A small network was trained on made-up records. Each row is its average activation on records with the value named, seen along a few directions.
Values that are neighbours, or in one group, have similar rows; names and order tell nothing.
(in the rows, 500 means zero)
Random noise pushes rows far along 2 fixed directions. That doesn't count. These rows show it; they differ only by the noise:
| 576 | 497 | 551 | 534 | 489 | 469 | 582 | 547 | 555 | 432 | 579 | 515 | 423 |
| 669 | 474 | 388 | 561 | 426 | 560 | 649 | 477 | 589 | 344 | 610 | 527 | 419 |
| 718 | 447 | 379 | 605 | 483 | 571 | 769 | 381 | 647 | 328 | 653 | 495 | 425 |
| 663 | 461 | 475 | 588 | 519 | 517 | 728 | 424 | 626 | 380 | 634 | 488 | 428 |


Values of H:
h3: | 459 | 636 | 599 | 552 | 469 | 496 | 447 | 420 | 483 | 612 | 406 | 564 | 443 |
h11: | 427 | 361 | 584 | 515 | 564 | 420 | 400 | 557 | 329 | 707 | 437 | 448 | 578 |
h4: | 283 | 395 | 622 | 374 | 446 | 402 | 128 | 820 | 318 | 559 | 408 | 483 | 552 |
h12: | 514 | 577 | 566 | 488 | 555 | 519 | 505 | 331 | 581 | 578 | 589 | 491 | 580 |
h5: | 706 | 307 | 217 | 642 | 501 | 609 | 731 | 358 | 614 | 312 | 483 | 456 | 478 |
h10: | 634 | 471 | 329 | 627 | 484 | 609 | 578 | 452 | 603 | 292 | 483 | 577 | 455 |
h6: | 355 | 594 | 824 | 524 | 691 | 448 | 526 | 580 | 601 | 520 | 622 | 466 | 465 |
h13: | 606 | 571 | 615 | 610 | 658 | 464 | 884 | 215 | 672 | 463 | 618 | 524 | 536 |
h8: | 320 | 553 | 715 | 442 | 721 | 371 | 590 | 283 | 630 | 719 | 602 | 385 | 529 |
h1: | 384 | 564 | 565 | 368 | 539 | 532 | 381 | 453 | 448 | 662 | 403 | 420 | 593 |
h2: | 403 | 395 | 686 | 592 | 646 | 325 | 640 | 525 | 530 | 524 | 519 | 495 | 484 |
h9: | 360 | 558 | 365 | 314 | 379 | 516 | 280 | 577 | 298 | 588 | 311 | 474 | 530 |
h7: | 560 | 490 | 382 | 428 | 543 | 512 | 441 | 545 | 340 | 589 | 399 | 408 | 643 |
H is arranged as a ring.
- Going along H from h4 by way of its neighbour h11, in what order are h10, h6, h13, h9 met? => h9, h13, h6, h10
- List every value one step from h8, in the order listed. => h12, h1

Values of D:
d1: | 535 | 497 | 528 | 549 | 527 | 527 | 538 | 593 | 439 | 424 | 454 | 531 | 482 |
d5: | 548 | 376 | 692 | 696 | 571 | 359 | 646 | 603 | 592 | 355 | 525 | 574 | 351 |
d7: | 374 | 623 | 790 | 587 | 649 | 305 | 546 | 506 | 591 | 565 | 508 | 528 | 460 |
d8: | 297 | 427 | 722 | 412 | 764 | 342 | 501 | 544 | 420 | 781 | 483 | 285 | 656 |
d2: | 626 | 395 | 726 | 678 | 895 | 411 | 984 | 143 | 793 | 572 | 704 | 325 | 577 |
d9: | 623 | 622 | 497 | 640 | 437 | 593 | 613 | 452 | 594 | 347 | 574 | 616 | 404 |
d4: | 525 | 446 | 374 | 266 | 446 | 563 | 489 | 276 | 423 | 668 | 489 | 412 | 549 |
d3: | 681 | 396 |  79 | 519 | 428 | 709 | 632 | 322 | 528 | 365 | 541 | 449 | 579 |
d6: | 451 | 597 | 232 | 358 | 169 | 644 | 129 | 624 | 397 | 440 | 422 | 589 | 483 |
D is arranged as a line.
- What is the length, in steps, of the shortest route from d4 to d7? => 6
- List every value one step from d2, in the order listed. => d1, d6
- List every value one step from d5, in the order listed. => d9
